A small network was trained on invented records. Each row is its activation on one of them, seen along a few directions.
Records have a field called Vube. Each example row is followed by its value.
The word missing means that the record has no Vube.
Other fields move the rows too, some of them a lot.
(in the rows, 500 means zero)
Strong random noise was added to every row along 9 fixed directions; ignore it. To show where, here is one row again and again, with new noise each time:
[600 661 376 443 528 668 466 549 581 592 644 451 544 704 448 462 507 487
 562 490 525 575 550 475 554 342 620 601]
[456 374 518 492 415 605 373 520 239 361 506 544 465 436 407 466 533 461
 332 523 591 545 600 442 487 524 364 445]
[598 544 576 528 320 685 363 562 465 376 398 487 467 511 374 444 367 552
 385 561 652 485 545 360 531 517 515 545]
[602 367 633 597 424 642 568 357 653 358 714 478 494 500 582 562 442 591
 468 565 560 570 520 701 668 774 545 519]
[389 399 459 610 483 472 570 393 552 488 315 480 462 456 702 452 482 528
 397 497 516 658 457 498 514 810 561 646]
[520 566 638 516 463 539 498 519 522 562 639 522 476 551 430 409 589 596
 550 497 520 517 619 530 733 552 436 383]
[328 256 428 518 508 572 427 450 340 422 470 596 423 502 503 397 495 494
 456 539 429 433 483 473 351 479 490 503]
[414 532 537 558 509 559 488 621 348 596 291 506 420 475 476 177 551 354
 481 511 439 524 705 273 607 446 371 412]
[431 629 434 462 521 427 496 417 512 625 625 470 535 617 599 572 700 648
 441 411 611 756 534 595 693 717 504 585]
[596 571 500 490 425 635 451 475 576 463 622 461 524 601 479 547 465 586
 463 516 610 576 510 538 590 564 578 591]
[419 494 451 440 446 574 385 493 262 424 491 437 497 477 583 473 513 407
 294 521 592 594 580 432 525 609 394 600]

[636 400 543 550 554 569 553 392 751 494 825 607 512 650 360 632 540 702
 728 500 460 437 456 746 526 382 628 382]
y13
[509 393 431 687 651 630 791 552 630 588 357 428 460 439 685 170 434 143
 614 556 238 593 633 419 550 504 573 532]
y7
[558 468 546 449 452 481 477 596 316 406 546 522 536 343 360 566 558 412
 394 474 567 551 562 480 498 472 348 375]
y3
[528 678 728 503 345 563 478 547 621 499 488 395 457 503 566 357 303 564
 521 607 489 307 501 418 707 651 531 582]
y1
[472 511 507 613 520 414 518 397 564 557 299 510 455 536 593 510 604 610
 459 458 598 678 555 497 594 670 483 495]
y2
[417 455 443 574 609 359 606 456 599 605 236 506 459 451 657 427 522 465
 545 474 415 544 477 451 437 564 530 515]
y12
[503 503 463 476 481 455 441 463 382 464 533 512 524 490 479 624 628 563
 365 452 635 674 539 545 531 611 433 490]
y11
[645 527 564 571 582 502 648 538 579 554 490 464 514 434 530 441 541 335
 574 489 438 581 636 517 621 486 434 380]
y10
[661 479 450 554 528 722 516 431 571 392 599 410 499 586 603 518 432 365
 462 586 539 587 595 569 549 510 552 586]
y8
[611 460 500 511 515 416 588 393 696 459 689 531 575 497 472 781 568 673
 540 442 588 621 386 738 512 605 586 485]
y3
[561 630 439 392 459 287 589 538 617 516 561 447 663 376 491 810 446 562
 478 392 547 560 232 589 374 591 619 650]
y1
[447 473 617 557 463 574 523 465 470 433 439 397 444 445 710 343 356 355
 442 615 420 390 552 463 593 661 439 572]
y13
[390 674 442 347 549 262 511 464 390 586 552 364 593 445 736 663 601 441
 364 425 545 620 442 571 549 700 404 641]
y11
[373 378 583 580 463 564 382 547 394 482 254 630 342 520 378 226 487 567
 520 574 452 318 580 318 454 380 435 347]
y3
[599 545 434 452 450 534 313 514 421 438 515 597 502 594 250 670 582 673
 466 463 677 542 494 471 403 309 501 432]
y5
[753 366 567 665 568 694 633 629 543 471 569 619 468 479 196 360 583 331
 661 501 421 565 722 500 548 202 442 168]
y10
[423 685 617 529 473 425 588 636 573 677 329 446 470 454 547 247 442 450
 596 503 379 390 532 334 655 539 495 493]
missing
[457 424 784 730 469 366 710 588 592 593 242 593 407 274 425 233 564 506
 606 473 390 505 634 412 723 669 369 220]
missing
[551 601 664 542 443 627 371 390 605 472 396 417 393 635 655 373 369 594
 500 644 569 354 614 437 675 584 481 541]
y5
[408 500 424 526 439 428 318 482 423 475 162 599 421 545 404 529 505 691
 428 484 623 476 417 337 316 437 530 526]
y5
[443 498 416 597 552 566 441 446 613 595 297 572 377 689 507 333 548 638
 583 523 494 531 551 394 502 441 608 526]
y12
[528 833 387 319 458 330 307 612 379 624 411 506 579 583 326 693 629 654
 437 366 701 582 433 370 446 346 480 536]
y6
[552 696 705 442 343 246 480 601 528 487 298 455 535 286 457 649 390 598
 454 466 586 366 351 411 509 621 435 486]
y10
[474 530 488 561 521 616 398 494 397 536 434 535 412 643 449 331 608 523
 493 535 543 559 689 403 612 426 432 425]
y4
[428 569 446 556 636 429 690 479 741 711 404 444 490 553 717 324 481 449
 663 494 307 511 471 486 566 571 636 604]
y7
[442 421 526 523 477 435 467 404 491 451 488 545 470 493 537 569 545 633
 440 497 552 535 456 570 497 654 486 500]
y11
[440 307 489 568 488 544 404 438 434 408 387 629 403 520 411 458 520 619
 477 541 517 459 508 463 388 462 494 422]
y9
[623 381 493 485 440 858 258 419 372 263 598 481 430 650 448 469 379 469
 389 669 632 416 662 468 463 357 470 520]
y9
[437 534 572 597 392 590 337 410 527 462 293 523 350 647 548 374 469 716
 434 589 625 476 552 401 606 653 535 559]
y8
[496 437 559 631 470 381 629 566 564 558 409 638 481 400 310 480 649 634
 547 401 511 654 492 514 552 595 516 332]
y7
[430 437 545 519 422 493 472 528 355 406 270 438 486 332 592 433 385 368
 328 535 530 479 516 370 442 620 408 551]
missing
[530 786 555 348 603 292 603 701 475 716 573 414 601 412 467 477 535 304
 669 436 339 348 513 438 555 265 392 394]
y4
[532 497 805 500 309 448 466 584 383 339 506 485 488 261 413 520 365 489
 421 563 525 284 481 476 580 624 332 376]
y13
[660 351 456 579 494 439 539 449 543 370 409 588 551 385 368 761 539 554
 442 424 637 672 433 585 338 510 519 417]
y6
[398 489 697 489 477 356 571 453 469 492 572 450 463 352 689 479 514 497
 475 542 431 412 510 587 680 773 363 441]
y12
[591 639 695 382 580 415 528 559 545 629 819 510 544 528 396 513 580 504
 730 486 390 279 585 609 675 279 358 241]
y2
[485 416 662 556 336 674 262 377 448 277 274 464 360 537 592 407 251 607
 359 696 617 274 533 367 481 598 461 579]
y4
[623 723 616 386 446 395 458 515 544 509 628 418 582 493 495 702 491 574
 489 476 612 453 449 577 598 524 450 486]
y6
[679 449 392 530 523 559 485 530 537 443 574 608 552 562 218 677 606 578
 522 433 618 649 495 570 372 286 565 385]
y9
[350 519 450 419 707 272 593 321 448 665 744 460 551 542 779 613 780 495
 526 411 444 664 563 735 674 682 356 466]
y2
[363 548 184 302 512 489 264 507 157 425 400 441 536 546 589 643 504 376
 247 481 607 560 402 380 203 406 484 757]
y8
[245 528 455 473 523 558 367 390 450 602 547 509 381 746 657 295 560 655
 517 564 442 423 531 476 604 583 543 624]
y1

Which value of Vube does each new row have?
[703 572 561 506 437 531 448 595 577 445 457 549 520 501 248 606 436 564
 562 497 584 408 462 464 404 265 536 380]
y5
[571 535 640 460 402 608 383 581 245 360 510 429 483 400 458 458 447 320
 354 574 580 430 669 402 592 464 277 412]
y2
[726 673 355 464 574 566 535 530 642 556 581 425 594 621 470 646 531 436
 535 452 577 664 521 544 492 350 605 567]
y8
[477 634 405 451 598 425 500 515 453 610 394 430 519 525 620 480 552 378
 501 469 474 559 545 422 504 446 460 559]
y6
[675 639 610 405 313 618 272 524 422 338 648 469 544 553 304 699 424 639
 384 537 751 435 515 507 548 448 454 500]
y13
[575 642 564 500 524 356 580 564 676 612 398 493 526 484 471 530 466 539
 632 459 450 410 407 487 480 419 554 453]
y10
[427 261 546 569 564 535 546 368 374 383 597 516 431 421 668 461 570 385
 432 565 432 538 610 628 563 674 360 423]
y8
[625 419 526 566 421 644 379 567 495 399 422 646 441 557 177 473 477 635
 530 531 585 439 529 411 392 279 542 349]
y9
[403 475 472 498 523 393 454 405 476 525 452 544 460 520 575 554 615 640
 451 472 554 579 485 539 521 641 475 503]
y12
[419 515 578 492 577 463 550 449 441 530 512 396 465 459 751 394 531 342
 461 558 428 479 621 531 647 623 355 485]
y12
[447 386 453 574 471 542 514 520 389 423 296 495 479 386 532 425 455 368
 377 509 518 583 536 397 425 573 466 542]
missing
[543 394 503 493 473 616 465 558 378 366 467 486 488 412 455 460 410 339
 425 568 497 435 544 440 402 407 447 472]
y3
[432 679 474 318 541 312 425 657 329 614 411 484 544 425 447 505 495 393
 544 453 413 301 435 342 370 250 397 459]
y6
[613 680 675 439 499 435 578 587 583 573 634 414 576 438 475 507 477 435
 578 490 466 412 554 536 661 459 412 402]
y1
